These are the activations of a small neural network, seen along a few directions. Each row is one input.
Each table varies a few parts of the input and shows all the possible inputs, shuffled.
Descriptions start from the smaller parts, as in this example, which fits no table here: one of 3 separate values, together with either a single point or one of 11 places around a ring or (one of 4 places along a line, together with one of 8 places around a ring).
Shared parts are said once, and a part with two or three values counts as separate values.
In the rows, zero is written as 128.

Other details of the inputs vary at random and push rows far along two fixed directions, the same in every table; ignore that.

A family of inputs:
R1: [163 139 158  72 110 140 131 141 118 137 201 120 119 134]
R2: [ 82  96 106 185 135 134 134 114 163 112  30 114 138 130]
R3: [169 154 140 111  99 119 110 114 103 159 142 150  64  91]
R4: [101 137 131 135  80 114  85 114 124 141  90 150  73 118]
R5: [100  90  93 199 203 152 164 126 161  97  77 104 180 142]
R6: [ 78 127 119 146  75 106 103 111 149 126  41 150  96 114]
R7: [137 110 142 101 176 166 169 150 150 100 185  80 194 156]
R8: [153 131 134 117 167 138 156 129 121 119 152 101 174 110]
R9: [111  92 110 179 188 152 169 118 162 100  63  84 186 122]
R10: [ 79 157 137 111  38  91  77 118 125 136  80 172  76 121]
R11: [ 63  71 105 171 168 161 166 142 198  85  74  91 190 183]
R12: [190 134 127 126 173 136 148 131  98 141 186 123 140 111]
R13: [121 156 159  54  68 121 103 151 119 136 204 143 111 159]
R14: [123 142 156  68 102 137 121 154 129 121 201 124 136 163]
R15: [158 164 152  69 120 113 130 134  95 131 193 125 152 104]
R16: [134 118 138 116  48 121  94 114 137 166  97 153  31 124]
R17: [139 137 135 131  75 110  84 102 113 163  92 156  39  91]
R18: [126 141 122 145  74 107  83 113 110 155 101 174  44 116]
R19: [122 179 158  66 104 113 110 147  94 122 202 135 158 137]
R20: [123 177 154  57  83  96 103 139  96 131 185 147 135 122]
R21: [141 145 141  97 158 132 133 134 111 118 182 112 163 116]
R22: [142  71  86 207 206 145 174 125 146 124  80 101 173 143]
R23: [101 121 122 149  84 113 108 103 146 134  41 144  86 101]
R24: [130 142 130 113 201 147 168 149 129  96 186  99 212 139]
R25: [144 152 162  57  76 127 109 144 114 143 204 137 102 144]
R26: [151 149 129 123  92 107  98 127  96 156 150 166  75 126]
R27: [158  95  99 190 112 113 119 109 121 170  60 150  61 121]
R28: [ 86 130 148 112  29 121  80 127 147 144  94 152  50 163]
R29: [160 121 112 130 201 134 170 156 111 116 198 111 207 158]
R30: [143  85  96 185 241 165 188 128 151  95 123  88 202 127]
R31: [139 103 104 159 215 142 178 153 130 106 161 101 219 169]
R32: [117 119 119 149  89 113 113 101 143 141  44 144  79  89]
R33: [137  81  93 214 164 143 144 107 149 135  46 124 109 121]
R34: [140  84  92 209 168 145 144 101 151 133  48 126  97 102]
R35: [154 159 138 102 134 122 121 148  92 133 208 145 139 145]
R36: [154 174 150  73 128 121 123 141  97 132 212 138 132 120]
R37: [108 157 145  74 165 123 151 155 117  89 204 104 231 144]
R38: [ 69  93 105 192 148 139 125 114 166 106  36 117 134 135]
R39: [145 172 159  56 109 109 120 137  95 128 200 127 151 112]
R40: [129 117 117 173 112 131 117  99 142 145  47 139  63  98]
Description of these inputs: one of 4 places along a line, together with either one of 2 separate values or one of 8 places along a line.
- The inputs of R11 and R16 match in every part but the place on the line of 4. If R24 is changed in the same way as R11 into R16, which row does it become? => R3
- Change only the choice among 2 separate values in R7. List by row number the other rows that result. => R25
- Which other rows agree with R4 in the place on the line of 4? List them by row number. => R2, R6, R13, R14, R18, R20, R26, R29, R36

A family of inputs:
R41: [ 95  87 107 190  82 121 112 105 163 143  13 140  63 138]
R42: [133 128 130 118 149 143 140 146 129 118 173 123 155 154]
R43: [135 150 137 102 161 126 138 146 108 116 190 119 177 137]
R44: [144 150 149  86 152 140 139 144 111 117 198 106 172 131]
R45: [115 122 116 137 156 130 142 129 134 111 120 114 169 124]
R46: [144 141 147  85 156 139 140 144 117 113 204 114 170 133]
R47: [135  80  87 230 135 133 123  91 150 151   4 139  56 106]
R48: [125 118 129 130 151 140 145 131 138 116 122 103 165 130]
R49: [145 171 158  60  51 102  87 133  96 161 186 162  70 124]
R50: [104  89 108 168 178 155 162 125 170 107  85  98 160 138]
R51: [122 132 139 117  52 106  83 113 122 155  96 162  51 118]
R52: [131 169 151  95  55 102  81 117  97 152 140 169  60 110]
R53: [137 145 137 104 152 134 143 138 128 113 166 118 161 122]
R54: [124 123 122 130 154 134 151 131 144 111 118 113 164 121]
R55: [ 98  98 102 178 181 145 154 122 157 101  79 103 172 125]
R56: [195 173 149  83  74  97  91 126  62 181 197 172  55 100]
R57: [109 112 118 158  62 117  93 117 141 153  63 162  53 141]
R58: [129 140 129 114 150 120 134 140 116 119 157 122 169 137]
R59: [122 110 123 141 156 143 151 135 145 113 131 108 154 149]
R60: [119 123 123 135 154 133 149 127 135 109 119 116 168 123]
- Describe the family of inputs behind these rows. => one of 2 separate values, together with either a single point or one of 9 places along a line
- Change only the choice among 2 separate values in R51. List by row number the other rows that result. => R46
- Change only the choice among 2 separate values in R48. List by row number the other rows that result. => R44
